A small network was shown many inputs. Here are its activations along a few directions, one row for each input.
Each table varies a few parts of the input and shows all the possible inputs, shuffled.
Descriptions start from the smaller parts, as in this example, which fits no table here: ring(8) and (point or line(9) or (values(3) and line(6))).
Shared parts are said once, and a part with two or three values counts as separate values.

Other details of the inputs shift rows strongly along two fixed directions, in all tables alike. That doesn't count.

Table:
R1: [-31  -6 -24  30  -3   7  10   4   3  -1  -7  10  -4   6  -8  -1]
R2: [ 11  -5   9 -16  -3   8  -8 -12  -8   5  12  -6   7  -3  -2  -1]
R3: [ 16  -3   7 -15 -11 -11  -4  -9  -3   4  -1 -10   2   1  -4   1]
R4: [  0  20 -20  11  -8  15  30   0   2   8 -13 -14 -13   0  15  20]
R5: [ 20   9  15 -26   2  -7  -5   3   4   4   2  -9  -3  -7   7   8]
R6: [-20   3 -22  29  -6   0  22   6   5  -1 -16   6  -6   4  -4  -7]
R7: [ 24  11  16 -14  -7 -13   0  -7 -10   3   4 -10  -3  -5   1   8]
R8: [ 35  21  18 -39  -2   0   4  -6   5  10  -1 -15 -13 -10  18  26]
R9: [ 16   3  13 -30   5   5   2  -5   2   6   9 -12  -1  -8   5  10]
R10: [-12  10 -20  22  -6   8  18   7   5   2 -13  -3  -9   7   0   7]
R11: [ 17   9  21 -15   2  -9  -4   1  -3  -3   9  -1  -2  -5   7   3]
R12: [ 24   8  17 -20   0  -4  -3   3  -4  -1   5  -3  -4  -8  10   7]
R13: [-29  -2 -19  21   7  20  18   9   9  -3   2   6  -3   3   1  -3]
R14: [ -3 -15   7  -1  -1  -7 -23  -1  -7  -3   8   7  13   1 -10 -15]
R15: [ -1 -11   4   0   9  -9 -19   0  -5  -7   8  10  11   4  -8 -13]
R16: [ 20   7  10 -23   1   3  -4 -11  -7   1   5 -11   5  -3  11  10]
R17: [ -4 -16   7  -6   6   1 -17  -7  -6  -8   6   4  11   4  -7  -7]
R18: [ 20   8  16 -26   3  -6  -5   2   6   4   1  -9  -2  -3   5  11]
R19: [-19   7 -29  19  -9  17  33  -1   5   7 -11  -8 -13   3   3   3]
R20: [-18  14 -18  27   6  10  17  11   5  -6 -13  10  -6   5   4  -4]
R21: [-12 -15  10   0  13 -12 -11   7   5  -7   5  14  10  -2 -12 -13]
R22: [ 25   9  12 -16  -6   2 -11 -10  -2   6   1  -9   0  -5   7   6]
R23: [-10 -21  10   0   8  -6 -24  -1   3  -9  13  11  14  -1 -10 -14]
R24: [ -1 -16   9  -2   9 -11 -20   4   0  -7  13  12  11   1  -7 -12]
R25: [ 21  42 -12   3 -11  21  29   5   7  13 -21 -18 -23   3  25  25]
R26: [-27  10 -11  24  11   2  19  18  13  -1  -7   9 -12   3   2  -2]
R27: [ -1  17 -22   9 -12  11  33  -3   4  11 -16 -15 -14   1  15  15]
R28: [ -8 -23   3  -5  -1  -2 -12 -11 -10  -2  15   0  14  -1 -18  -9]
R29: [-10 -20  10  -2   7 -10 -23   6  -1 -10  13  11  14   0 -10 -15]
R30: [-25   5 -20  27   6  13   7   6   9  -5  -9   8  -4   6   2  -5]
R31: [-29  -6 -25  29  -7  -1  13   8   5  -1 -12   5  -4   7  -7 -12]
R32: [-28   1 -17  23  10   9  10  13  19  -1  -9   7  -7   2   0  -2]
R33: [ 14   5  18  -8  -2  -8 -10  -4  -9   2   7   0   3  -2   0  -4]
R34: [ -8 -22   4   2  -2 -15 -21  -2  -9  -6   9   5  14   0 -19 -14]
R35: [ 41  27  16 -32  -6   2   0  -7  -3   5  -3 -19  -7  -2  17  20]
R36: [ 16   2  17 -14   4  -7  -7   1  -1  -5   6   3   5  -5   2  -1]
R37: [ -7  19 -16  17   2  12  19  11   2  -1 -13   3 -14   2  12   5]
R38: [ 47  26  14 -26  -9   0   0  -7  -6  12  -1 -16  -9  -5  17  16]
R39: [  1  15 -20   9 -13  14  31  -3   5   8 -20 -14 -19   3  11  15]
R40: [ 24   8  14 -24   6  -9  -5   2   5   5   3  -5  -4  -5   7   9]
R41: [ -7  24 -19  13  -1  19  22   4   7   2 -14   0 -16   4  16  15]
R42: [-17 -27   9  -1   8  -7 -24   0   0  -9  16  17  15   1 -13 -13]
R43: [ 17  -1   5 -13 -11  -8  -5 -13  -1   5  -2 -11   0  -4  -1   1]
R44: [ 15  35 -10  -8  -1  22  36   7  15  11 -20 -19 -29  -3  27  32]
R45: [  4  -9   1  -9 -11  -8  -4 -12  -4   4   0  -3   1  -1  -5   1]
R46: [-28  -4 -24  33  -1   7   8   4   7  -2  -9   6  -3   4  -8  -5]
R47: [-15 -26   3   8   3   2 -20  -5  -5  -4   7  10  14   6 -14 -15]
R48: [-11 -22  -2  11   3 -14 -17   0  -6  -5   8  11  12   3 -19 -15]
R49: [-10 -25   6   1   4  -2 -21  -7  -8  -2  13   7  21   2 -10 -13]
R50: [ 18   0   9 -11  -7 -10  -5  -4 -11   1   2  -4  -1  -6  -3   4]
R51: [ 17   0  13 -10  -3  -4 -12  -2 -10   2   4   1   3  -4   1  -3]
R52: [ -6 -23   4   1  -5 -18 -12  -3  -9  -3   4   7   9  -1 -16 -16]
R53: [-31  -3 -15  25  12   4  12  20  11  -3  -8  15  -7   1  -2  -6]
R54: [-23   6 -17  24   5  12  14  16  13  -4  -8   7  -6   9   4   0]
R55: [-15 -17  13   5  11 -15 -22   0  -9 -12  14  16  15   4 -15 -21]
R56: [-29 -10 -23  30  -1  11  12   3   2  -3  -9   5  -3   7  -8  -2]
R57: [-18   1 -27  29  -5   0  19   7   6   3 -13   4  -9   7  -3  -6]
R58: [ -9 -21   9   3  -3 -23 -13  -6  -9  -4   9   7  11   1 -18 -20]
R59: [ 27   9  12 -15  -7 -10   0  -8  -9   1  -1  -8   1  -7   0   7]
R60: [-10 -17   6  -1   6  -9 -25   0  -6 -10  10  10  16   3 -12 -17]
R61: [-12  12 -16  13   4  18  24   9   9   1  -6  -3  -8   1  17  12]
R62: [ -4 -17  10   5   4 -10 -21  -2  -7  -6   7  14  17   1 -14 -19]
R63: [ 37  23  13 -36  -4  12   7 -15  -7   7   5 -22  -6  -7  17  19]
R64: [ 18   3  11 -17  -7   2 -11 -10  -6   6   4  -3   1  -2   4   7]
R65: [ 14  -3  14 -18   1   4  -7  -4   0  -2   6  -5   1  -2   6   7]
R66: [-14 -23   8  -8  13  -7 -14   0   3  -3  12   5  15  -2  -8  -7]
Each input here is: line(6) and line(11).
Question: The inputs of R6 and R31 match in every part but the line(11) part. If R59 is changed in the same way as R6 into R31, which row does it become?
Answer: R34
Question: The inputs of R7 and R4 match in every part but the line(11) part. If R55 is changed in the same way as R7 into R4, which row does it become?
Answer: R16
Question: Change only the line(11) part in R21. List by row number the other rows that result.
Answer: R5, R8, R9, R18, R26, R32, R40, R44, R53, R66
Question: Change only the line(6) part in R56. List by row number the other rows that result.
Answer: R17, R39, R44, R47, R65

Table:
R67: [-20 -47   5   1   2 -15 -36  -9  -3  -5  15  12  25   4 -29 -26]
R68: [ 24   0  10 -20 -11  -4  -4 -10  -6   7   1 -12  -4  -6   1  13]
R69: [-29  -1 -30  31  -5  21  25   3   5   5  -9   1  -8   6   1   2]
R70: [  6  29  -8  11   1  12  18  13  12   4 -14  -2 -17   2  17   8]
R71: [ 33  11  16 -23 -12  -5  -3 -14 -15   6   6 -13   1  -6   5   4]
R72: [ -5  25 -17  16   3  14  20  13  14   2 -15  -3 -15   5  16  10]
R73: [-42  -2 -32  39  10  21  16  20  21  -1 -13  13  -8   9   1  -4]
R74: [-17   9 -12  17   7  10  14  11  10  -4 -10   6 -10   3   7   7]
R75: [-19 -40   8   6   3 -25 -33  -5 -13 -11  15  18  25   3 -30 -25]
R76: [ 27   9  15 -30  -7 -15  11  -6  -1   9   2 -18  -7 -10   3  10]
R77: [ -6  23 -14   7   4  22  25   5   7   1  -9  -5 -12   1  18  13]
R78: [ 35   9  14 -25 -11  -3  -1 -16 -14   5   5 -18   1  -5   6  10]
R79: [-22 -32  10   5  15  -9 -28   0  -8 -13  21  18  25   4 -19 -24]
R80: [-39   3 -27  35  11  17  16  16  19  -5 -14  12  -7  10   2  -5]
R81: [ -6  -2   4   6   8   3  -5   5  -4  -5   8  11   7   1  -2 -10]
R82: [ 21  12  17 -28   5  -9  10   4   7   5   4 -11  -8 -11  10  11]
R83: [ 35  12  15 -23 -12 -11  -9 -10  -7   7  -1 -12   0  -4   4   3]
R84: [-29   4 -30  30  -2  12  19   4  11   1 -18   1  -8   9   0  -3]
R85: [-22 -40  11  -2  13  -3 -30  -3  -5  -9  23  17  25   1 -20 -21]
R86: [-16 -28  18   7  12 -19 -33   4  -6 -13  16  23  19   0 -20 -25]
R87: [ 19   6   6 -20  -9   3   4 -16  -9   4   2 -14   1  -3   5   9]
R88: [ -4  17 -18  14  -8   9  25   1   4   3 -17  -6 -17   2   8  14]
R89: [-11  -7  -1   4   6   4  -3   7   5  -2   1   8  -2  -1   0   2]
R90: [ 30  10  20 -23   1  -8  -9  -1  -5  -1   4  -6  -1  -6   8  12]
R91: [ 25  12  11  -9 -12 -10   0  -5 -10   4  -3  -6  -6  -5   3   5]
R92: [ 33   8  12 -25 -10 -10  -8 -12  -6   6   0 -16   2  -3   4   8]
Question: What is each input in this table made of?
Answer: values(2) and (point or (values(3) and line(4)))
Question: The inputs of R71 and R81 match in every part but the values(2) part. If R83 is changed in the same way as R71 into R81, which row does it become?
Answer: R70
Question: Change only the values(2) part in R79. List by row number the other rows that result.
Answer: R78
Question: Change only the line(4) part in R83. List by row number the other rows that result.
Answer: R67, R84, R92

Table:
R93: [-30 -14 -17  14   4  17   8   1  11   0  -3   4  -2   3  -4   2]
R94: [ -8 -31   6 -13   4   0 -26 -14  -1  -3  13   0  21   4 -14 -10]
R95: [ 32   2  15 -42  -6   4   2 -16  -5  11  10 -24   0  -9   9  20]
R96: [ -6 -20  21  -3  15 -11 -36   6  -2 -10  18  20  18   0 -12 -21]
R97: [ 11  27   3  -7   8   7  15  16  15   2 -10  -1 -19  -4  21  18]
R98: [  1  22   0   7  11   9  10  15   4  -6  -4   7 -10   0  15   8]
R99: [-10  20 -22  10  -3  28  37  -1   7   8 -11 -12 -16   0  16  15]
R100: [-27  -2 -29  44 -11   3  11   7  -1   0 -15  11  -4  10  -9 -15]
R101: [-19  -7 -20  27  -9 -10  14   5  -1   2  -9   4  -3   4 -12 -10]
R102: [ 35   7  13 -34 -11  13  -7 -19  -7  10   7 -20   0  -6  12  16]
R103: [ 33   9  16 -34  -7  10  -2 -19 -12   4   9 -19   2  -6  12  21]
R104: [-15   6 -18  28  -9  -4  20   2  -3   0 -12   2  -7   4  -5  -9]
R105: [ 20  26  -7   6 -16   0  19  -4 -10   5 -14 -11 -13   0  10  12]
R106: [-21  13 -13  20  13   6  22  25  16  -2  -7   8 -13   2  10   4]
R107: [ 30  10  33 -35  10 -13 -13   0  -4  -3  13  -2   4  -9   7   2]
R108: [  4 -10   5   0  -9 -18  -9  -5  -4   1  -3   2   1  -2 -11  -4]
R109: [-15 -35  22  -6  22 -21 -47   6   2 -16  19  23  28   3 -21 -28]
R110: [-14 -21  -7  17  -6 -19 -18  -4  -5  -5  -2   9  13   8 -22 -21]
Question: What is each input in this table made of?
Answer: values(3) and ring(6)
Question: The inputs of R102 and R96 match in every part but the values(3) part. If R93 is changed in the same way as R102 into R96, which row does it become?
Answer: R97
Question: A walk changes only the ring(6) part. It starts at R100 and steps to R110. List the rest of the walk in order.
Answer: R108, R101, R104, R105
